These are the activations of a small neural network, seen along a few directions. Each row is one input.
Each table varies a few parts of the input and shows all the possible inputs, shuffled.
Descriptions start from the smaller parts, as in this example, which fits no table here: one of 8 places around a ring, together with either a single point or one of 11 places around a ring or (one of 2 separate values, together with one of 6 places along a line).
Shared parts are said once, and a part with two or three values counts as separate values.
In the rows, zero is written as 128.

Other details of the inputs vary at random and push rows far along two fixed directions, the same in every table; ignore that.

Table:
R1: [ 61 146 163 172 121 127 154  70 217 202 145  32 112]
R2: [105 125 110  49 126 120  92 158 143  69 123 173 170]
R3: [139 108 139 148 123 126 122 145  84 150 125 106 101]
R4: [ 86 110  77  81 130 114 109 152 167  61 108 185 149]
R5: [200 121 145 139 154 123 153 160  47 119  89 139 117]
R6: [176  94 146 136 154  96 153 168  47 115  87 116 138]
R7: [174 159 154 188 139 110 153  74  92 138 136  93 106]
R8: [144 160 139 200  57 112 187 147 144 204 175 134 163]
R9: [105 128 135 105 120 150  93 147 136 121 136 136 130]
R10: [127 123  88  74 134 172  98 143 151  82 124 204 149]
R11: [108 200 176 160 116 143 133  36 190 186 174  53 114]
R12: [105 127  97  84 118 136  70 147 133  58 140 192 144]
R13: [145 101 132 179 143 101 168 121 107 127  78  96 132]
R14: [124 124  77  84 135 159  95 132 150  69 139 210 140]
R15: [195  85 109 152 154 139 155 159  53 140  95 147 100]
R16: [185 101 137 168 140 119 128 147  44  98  88 135 134]
R17: [147  76 126 170 144  93 175 154  86 152  77  96 103]
R18: [114 162 149 116 119 139 128 105 154 177 159  95  94]
R19: [ 98 154 144 137 123 100 120  75 160 131 164  84 137]
R20: [ 67 152 108  61 120 193  87 116 228 136 172 160 132]
R21: [ 84 131 137  86 117 116 116 131 156 153 155  99 123]
Each input here is: either a single point or (one of 4 places along a line, together with one of 5 places along a line).
Start at R17 and move only the place on the line of 4, one step at a time. The first step leads to R1. Which rows follow, in order?
Answer: R13, R4

Table:
R22: [147 142 151 163 135 139 169 100 138 184 131  89 118]
R23: [166  89 102 121 125 110 148 191  70 109 103 177 142]
R24: [ 63 175 116  73  84 167  89 120 223 127 181 165 148]
R25: [124 121 148 168 151 127 126  76 123 151 116  61  98]
R26: [101 113 111  48 148 135  83 158 131  66 113 164 125]
R27: [ 90 161 120  94  97 158  98 124 188 141 181 151 146]
R28: [129 138 153 184 107 118 163 112 133 177 132  85 126]
R29: [117 149 122 117 105 144 120 121 154 144 167 145 134]
R30: [157  85 108 116 169 115 121 150  72  57  77 159 133]
R31: [124 138 164 151 151 109 134  80 117 144 124  57 106]
R32: [158  94 108 103 164 109 119 148  79  57  79 156 138]
R33: [153  80 105 116 169 123 115 153  71  65  74 159 126]
R34: [148 158 146 184 115 128 153 100 129 171 149 101 114]
R35: [ 36 148 116  37 122 162  58 107 226 106 160 130 118]
R36: [127 133 107  81 110 150 100 172 137  95 137 201 157]
R37: [183 112 104 129 128 122 141 171  69 101 111 191 132]
R38: [132 135 143 179 113 110 166 109 133 182 143  90 114]
R39: [ 89 143 129  83 139 124  98  98 168 105 134 112 131]
R40: [132 142 145 183 114 113 164 115 136 180 136  88 116]
R41: [182  97 133 177 130 106 167 165  57 146 102 123 135]
R42: [132 135 157 181 112 119 156 118 132 181 137  85 130]
What do these inputs look like to the network?
Answer: either a single point or one of 8 places around a ring or (one of 2 separate values, together with one of 6 places around a ring)
Start at R39 and move only the place on the ring of 8, one step at a time. The first step leads to R32. Which rows follow, in order?
Answer: R30, R33, R25, R35, R26, R31
Which other rows does R28 become when the place on the ring of 6 takes its other values? List them by row number.
Answer: R23, R38, R40, R41, R42

Table:
R43: [ 83 125 107  42 126 136 102 169 167  89 124 172 137]
R44: [160  95 139 190 144 114 160 122  86 149  96  82 111]
R45: [111 165 136 174 103 138 156  74 156 211 186  72  93]
R46: [153  98 128 115 142 118 124 163  76 115  98 134 129]
R47: [141 135 154 188 141 139 139  82 119 154 129  80 104]
R48: [ 72 143 147 122 117 144 103 101 179 161 157  89 116]
R49: [163 113 135 188 142  95 160 103  87 138 106  92 124]
R50: [104 144  94  65  98 149  99 183 172 102 134 204 161]
R51: [133 134 163 160 133 114 149 102 122 171 130  57 110]
R52: [149  89 111 123 147 114 142 157  95 112  86 142 132]
R53: [ 77 149 136 137 110 134 104  87 181 136 162 102 121]
R54: [115 166 169 163 130 142 125  53 159 185 164  50 110]
R55: [ 46 165 119  61  82 164  96 123 244 141 200 166 161]
R56: [159 111 124 125 137 107 119 148  71  98 109 142 136]
R57: [143  91 121 135 140 127 128 162  86 107  94 141 120]
R58: [177 130 145 204 128 112 171 142  85 165 119 105 134]
R59: [ 91 148 161 165 128 120 154  70 176 193 144  47 107]
R60: [100 123  90  63 132 161  86 144 172  76 130 186 141]
R61: [ 99 132 101  70 107 147 106 181 167 101 156 199 168]
R62: [149 111 114 127 142 100 142 144  90  93  98 152 135]
R63: [127 106  96 107 129 123 109 151 121  77 113 167 141]
R64: [162 111 126 129 150 138 117 144  75  99 103 152 124]
R65: [101 157 166 184 117 121 124  60 151 175 164  52 110]
R66: [175 109 108 135 125 111 141 169  86 131 125 173 107]
R67: [181 129 155 167 153 119 153 107  77 140 111  88 113]
R68: [144 128 108  99 100 139 125 175 120 109 114 190 152]
R69: [170 114 127 138 110 131 151 161  83 122 112 167 146]
R70: [161 115 124 118 137 102 128 151  77  91 107 141 135]
R71: [152 116 124 123 140 101 139 150  85  89 102 146 130]
R72: [160 113 118 120 157 124 143 140  92 100  93 156 128]
R73: [ 44 178 121  39 116 165  83 102 244 114 176 147 132]
R74: [ 92 154 129 120 131 148 118  75 196 149 153 104 126]
What do these inputs look like to the network?
Answer: either one of 2 separate values or one of 6 places around a ring or (one of 3 separate values, together with one of 8 places around a ring)

Table:
R75: [204 115 103 144  93 128 162 207  60 132 116 212 155]
R76: [111 104 102  46 133 136  97 193 123  81 104 183 128]
R77: [ 92 155 126 102 116 130 101  99 180 104 157 137 142]
R78: [165  73 103 134 149 114 140 184  69  85  66 165 138]
R79: [142 119 104 124 135 121 117 133 107  82 118 161 135]
R80: [115 183 166 210  74 138 177  93 185 249 205  74 125]
R81: [ 38 143  99  13 115 163  74 142 238 116 161 162 133]
R82: [184 126 172 201 150 117 146  91  51 162 122  61 100]
R83: [ 31 141 110  13 105 158  57 149 220 110 172 156 138]
R84: [ 94 147 117  97 129 162 104  97 182 121 152 141 124]
R85: [ 69 170 119  60 111 142  85 109 206  93 166 154 158]
R86: [162  77  98 131 144  96 142 181  62  81  75 165 137]
R87: [103 167 163 203 124 143 135  32 184 188 166  43 109]
R88: [187 104 119 112 156 129 120 169  43  81  85 171 117]
R89: [192 128 160 200 161 123 163  86  67 167 112  69  95]
R90: [167  74 104 120 155 120 149 180  66  94  70 166 126]
R91: [165 119 166 206 140  82 182 108  76 162  99  55 126]
R92: [ 84 157 172 188 113 103 151  53 185 195 160  28 117]
Changing only one part turns R75 into R80. The same change can be made to R89. Which row results?
Answer: R81
What do these inputs look like to the network?
Answer: one of 2 separate values, together with either a single point or one of 8 places along a line
Which other rows does R90 become when the place on the line of 8 takes its other values? List them by row number.
Answer: R76, R78, R81, R83, R86, R91, R92

Table:
R93: [ 70 145 154 126 115 121 125  94 185 163 149  68 123]
R94: [137 122 104  76 146 161  91 147 121  76 116 185 133]
R95: [ 81 132 144 144 125 129 136  93 179 166 136  74 118]
R96: [ 84 142  96  59 128 159  77 120 181  81 152 180 133]
R97: [ 53 178 143  98 113 132 108  68 230 142 173  85 135]
R98: [202 118 152 171 157 121 141 120  36 119  95 109 114]
R99: [ 94 144 155 124 126 131 124 102 162 177 153  68 103]
R100: [185 120 113 153 101 123 160 195  76 132 114 190 141]
R101: [ 65 123  93  69 118 141  79 138 192  86 140 167 144]
R102: [183 110 101 131 110 125 151 208  72 106 120 214 162]
R103: [153  97  96  98 154 116 132 164  97  64  78 182 144]
R104: [166 144 173 212 145 108 155  59  84 166 135  48  99]
R105: [176 127 132 172 101 122 174 148  95 175 135 138 139]
R106: [116 104 108  82 141 141 113 163 133 117 113 152 116]
R107: [156 115 158 206 139  90 152 100  78 149 111  60 116]
What do these inputs look like to the network?
Answer: either one of 3 separate values or (one of 2 separate values, together with one of 6 places along a line)
Which other rows does R99 become when the place on the line of 6 takes its other values? List them by row number.
Answer: R93, R97, R98, R104, R107
